A small network was shown many inputs. Here are its activations along a few directions, one row for each input.
Each table varies a few parts of the input and shows all the possible inputs, shuffled.
A made-up example of a description, with smaller parts first: one of 3 separate values, together with either a single point or one of 9 places around a ring or (one of 4 places along a line, together with one of 5 places around a ring).
Shared parts are said once, and a part with two or three values counts as separate values.

Other details of the inputs shift rows strongly along three fixed directions, in all tables alike. That doesn't count.

A family of inputs:
x1: [-26.2   8.8  37.6  11.9 -21.8  15.4  11.9   5.5 -15.1 -31.2  27.0  55.1]
x2: [ 21.0 -22.9 -17.8   0.7  12.2   2.5 -28.0 -34.2   1.6  34.5  -1.4 -31.3]
x3: [ -3.7  30.5  -1.9   4.3  22.6   8.8  24.9  25.9 -18.2   4.6 -17.3 -30.2]
x4: [ -0.4  -5.9 -68.8 -42.1  11.0 -23.0  19.3  12.4  57.5 -43.6 -21.2 -13.7]
x5: [-12.1  16.8   2.7   0.8   3.4  10.1   8.8   5.7  -4.3  11.0  -8.8 -19.6]
x6: [ 15.8  -7.4  -5.9  10.1   8.6 -10.9 -17.0  -2.0   3.1  38.7 -22.9 -39.8]
x7: [ 14.4  -4.7 -20.3   0.2  26.0   2.7 -12.2 -24.4  -7.6  34.2  -9.2 -46.0]
x8: [ -5.7  24.2   6.4  11.0  24.6  15.2  15.4  -2.1 -33.7  -6.6  18.9   0.8]
x9: [ 12.3 -14.8  -9.4  -8.8  -6.7   2.3 -27.6 -12.3   9.5  40.4 -24.8 -34.6]
x10: [ 10.4 -11.4 -56.8 -35.9  17.3 -37.0  16.2  19.8  53.2 -52.1 -13.4   2.7]
x11: [-18.9  24.4  16.2   8.5  -3.0  16.6  13.8  12.1 -17.0  -3.2   4.2   2.4]
x12: [ 21.7 -24.1   7.6   4.6  -7.5  -2.9 -30.1  -9.5   7.1  35.4 -11.5 -10.8]
x13: [  3.3 -15.5 -18.0   5.5  -4.0  -2.8 -21.6 -19.3  15.0  41.7 -29.5 -42.3]
x14: [  4.8  -9.7 -55.3 -47.5   5.4 -20.5  14.5  14.8  50.8 -53.2 -13.9   5.7]
x15: [-10.6  25.7  12.6  21.1  10.1  -3.9  15.2  16.3 -22.9  -0.3  -4.8  -9.6]
x16: [-17.8  29.8   8.2  15.8  10.6  -1.3  25.1  12.4 -13.6  -5.9  -4.4  -6.4]
x17: [ 14.3 -23.0  -8.2   8.5  -2.9 -15.6 -25.6 -13.9  13.2  33.7 -21.3 -34.3]
x18: [ 13.5 -34.9   7.7  -2.0 -23.4   7.6 -29.6 -39.0  -4.8  24.2  29.2  18.1]
x19: [ 20.9 -34.4  22.8  -0.9 -22.2  -1.1 -35.1 -15.0   9.6  21.2   3.4  15.6]
x20: [  1.6 -24.9 -40.3 -46.5  -9.8 -17.3  10.2 -11.3  33.5 -72.0  38.3  64.4]
x21: [-11.3  30.9   3.4   2.2   9.5  12.0  17.6  21.7 -18.3  -1.4  -7.6 -10.1]
x22: [  6.0  -9.9 -60.5 -43.8   6.6 -20.4  15.2  16.9  51.6 -52.6 -15.2   3.8]
x23: [ -7.2  16.6  20.1  10.9  12.7  19.2  14.1  -2.5 -31.6 -22.5  36.5  26.3]
x24: [  9.8  -2.7 -21.4 -16.9   7.2  -5.5   3.8   9.7  15.4  -5.6 -18.5 -13.1]
x25: [  6.7 -31.2  22.5  13.5 -34.3  -1.6 -30.7 -27.4  14.1  18.7   8.7  19.7]
x26: [ -6.1   7.1  40.1   2.3 -15.3  17.1   7.0  13.5 -20.3 -21.7  22.1  44.1]
x27: [ 20.9 -25.2   0.9  -2.7  -3.9  -6.0 -29.5 -11.2   9.5  36.4 -18.5 -16.4]
x28: [-12.9  21.5   5.5   5.0   9.2  13.0  22.6  -0.6 -37.1  -9.7  28.9  17.2]
x29: [-19.8  15.1  30.9   7.7 -18.3  19.0  11.9  11.0 -12.6 -22.8  23.7  38.8]
x30: [ -0.1   3.3 -32.8  -2.9   7.5 -19.5   6.4  -1.7  22.0   0.5 -24.1 -24.6]
x31: [ 14.1  -8.4   6.8  10.5   0.3  -8.0 -21.0  -4.8  -2.7  34.4 -14.7 -23.6]
x32: [-10.7  28.4   0.2  15.0  22.7  -8.0  23.9  20.4 -16.1   0.5 -14.9 -25.9]
x33: [  9.0   3.1 -34.7 -13.2  27.3 -24.1   7.2  13.4  20.8   3.6 -28.7 -42.7]
x34: [ -2.1 -28.6 -23.0 -31.3 -25.9 -26.0   7.9  -2.9  55.7 -78.8  20.6  73.9]
x35: [ 21.2 -34.9  28.2   2.0 -30.0   1.0 -37.7 -16.1   6.8  17.5  10.0  29.6]
x36: [-21.8  23.8   9.5  13.3   7.4   8.4  18.8  10.2 -13.4   0.2  -5.5  -7.1]
x37: [-21.9  25.8   3.7  16.5  10.4   8.6  20.2  12.8 -14.5   2.3  -8.7 -15.9]
x38: [ -4.1  13.3  31.1   3.1  -5.7  14.5  10.4  15.7 -18.9 -11.5  11.9  21.2]
x39: [ 13.2 -33.2  10.6  -0.8 -23.7   8.3 -29.9 -39.9  -6.9  23.6  30.6  19.8]
x40: [  5.7 -23.2  26.7  15.1 -26.2  -4.4 -22.4 -11.2   2.2   1.7  13.3  25.7]
x41: [ 12.9 -32.4  20.2  -2.8 -35.3  11.3 -37.4 -17.9   9.2  18.1   7.8  16.8]
x42: [ -6.6  22.4  12.7   9.6  16.9  -3.2  15.6  19.7 -19.0   1.8  -4.6  -9.0]
x43: [-13.4  25.1  13.0  17.0  13.4  -4.7  18.9  17.3 -20.1  -4.5  -5.1  -5.6]
x44: [ 20.8 -42.5  36.4   3.1 -37.1   4.4 -39.3 -16.8   8.7  10.3  19.8  43.7]
x45: [-12.5  30.7  -7.7   2.0  26.4   7.9  27.4   2.7 -33.9   2.8  13.6 -15.1]
x46: [ -8.2  33.2  -9.7   4.7  42.0   9.6  23.2   2.7 -30.0  -0.8   4.3 -25.7]
x47: [  9.0 -15.8  -9.2  12.5  -9.0  -9.7 -21.6 -21.1  15.4  38.6 -22.0 -30.8]
x48: [-20.7  29.1   5.1   1.5   7.7  11.2  20.1  16.0 -13.4  -3.9  -4.6  -8.0]
x49: [-23.5   3.7  43.6  19.4 -28.1  19.1   7.8   3.6 -16.4 -29.7  32.8  61.4]
x50: [ -5.3  28.2   8.8   8.3  15.5  11.5  20.7  24.8 -23.0   3.0  -8.1 -14.8]
Description of these inputs: one of 5 places around a ring, together with either one of 2 separate values or one of 8 places around a ring.
Question: The inputs of x30 and x25 match in every part but the place on the ring of 5. If x21 is changed in the same way as x30 into x25, which row does it become?
Answer: x41
Question: Change only the place on the ring of 8 in x6. List by row number the other rows that result.
Answer: x12, x22, x29, x40, x47, x49, x50
Question: Start at x38 and move only the place on the ring of 8, one step at a time. The first step leads to x14. Which rows follow, in order?
Answer: x5, x36, x16, x32, x33, x19
Question: Change only the place on the ring of 5 in x8. List by row number the other rows that result.
Answer: x2, x7, x23, x46
Question: Change only the place on the ring of 5 in x20. List by row number the other rows that result.
Answer: x18, x28, x39, x45

A family of inputs:
x51: [ -1.6 -31.6  17.6  -8.8 -42.5   2.4 -20.6 -18.8  19.7 -14.2  21.1  50.3]
x52: [-28.1  23.4  35.9   6.9 -16.9  14.6  25.6  18.6 -18.6 -49.1  32.5  63.1]
x53: [ 23.6 -23.0 -39.7 -21.9   7.6 -19.9 -16.3  -1.8  38.6   9.1 -32.5 -34.7]
x54: [-14.7  39.6 -13.6   1.7  31.0   2.6  34.8  33.1 -10.1  -9.2 -21.0 -30.5]
x55: [  6.1 -19.8 -38.4 -16.6  -1.8 -18.0 -12.2 -10.3  38.9   6.4 -26.1 -26.8]
x56: [ -3.2  27.7 -22.7  -8.2  30.5 -18.5  35.1  37.3   2.9 -30.8 -13.6 -11.3]
x57: [  7.2 -16.5 -37.7 -18.6  -0.7 -11.3  -9.9  -6.5  34.5   6.2 -25.7 -26.4]
x58: [ -0.6  36.4 -41.4  -6.0  46.2 -21.0  40.7  40.0   3.4 -12.6 -33.6 -45.6]
x59: [ 21.0 -45.3 -27.9 -25.6  -6.4  -7.9 -27.6 -43.7  21.1  -7.5  28.7  18.8]
x60: [  8.8 -17.4 -45.0 -12.4   3.8 -16.8 -13.9 -13.2  37.8  20.1 -36.1 -43.9]
x61: [-15.7  30.6  24.8   5.5   6.6   4.0  30.8  31.8 -19.1 -41.8  15.5  34.3]
x62: [-11.0  10.0  51.3  43.5 -19.0  27.1 -18.7 -17.0 -43.1  68.7  -1.4 -22.0]
x63: [-19.6  29.3  11.3  -1.0   6.0   4.3  34.1  26.8  -7.7 -43.6  10.9  30.1]
x64: [ 16.6 -31.2  21.8  -8.9 -28.2  -7.8 -21.8  -4.9  13.9 -15.6  18.2  48.8]
x65: [ 17.1 -35.6 -31.6 -18.0  -7.7 -19.4 -26.1 -17.1  45.9  11.1 -25.0 -20.6]
x66: [  6.7 -38.9  29.3  -1.0 -44.5   3.0 -28.3 -18.6  22.4 -20.5  25.5  61.0]
x67: [ -7.5  35.9 -36.4  -5.3  44.2 -17.7  36.5  35.7   4.5 -16.5 -32.3 -45.1]
x68: [ 23.1 -39.6  12.3 -10.5 -27.7  -8.5 -30.3  -6.6  19.6  -3.7   9.6  32.9]
x69: [  2.9  11.9  50.0  45.3  -0.3  20.0 -21.3  -4.3 -44.5  71.0 -14.8 -39.7]
x70: [-27.5  32.4  16.6   2.9  -4.1  13.4  36.7  26.5 -17.2 -41.9  19.6  36.4]
x71: [-28.9  31.6  12.8   7.1  -2.0   5.9  35.3  22.1 -15.0 -35.3  15.6  27.1]
x72: [ 16.8 -33.3 -12.5 -16.2  -5.8   3.1 -25.8 -42.6   1.5   4.8  29.0  17.4]
x73: [  4.2  10.1  38.4  31.0  11.6  36.7 -20.4 -32.1 -67.2  69.3  23.8 -28.4]
x74: [  4.2  13.3  24.6  34.9  20.0  29.7 -16.1 -34.4 -62.2  75.6  12.1 -45.1]
Question: What is each input in this table made of?
Answer: one of 4 places along a line, together with either a single point or one of 5 places along a line
Question: The inputs of x59 and x73 match in every part but the place on the line of 4. If x56 is changed in the same way as x59 into x73, which row does it become?
Answer: x68
Question: Change only the place on the line of 5 in x64. List by row number the other rows that result.
Answer: x51, x52, x61, x63
Question: List by row number the other rows that have the place on the line of 4 in common with x60.
Answer: x58, x62, x66, x69, x74
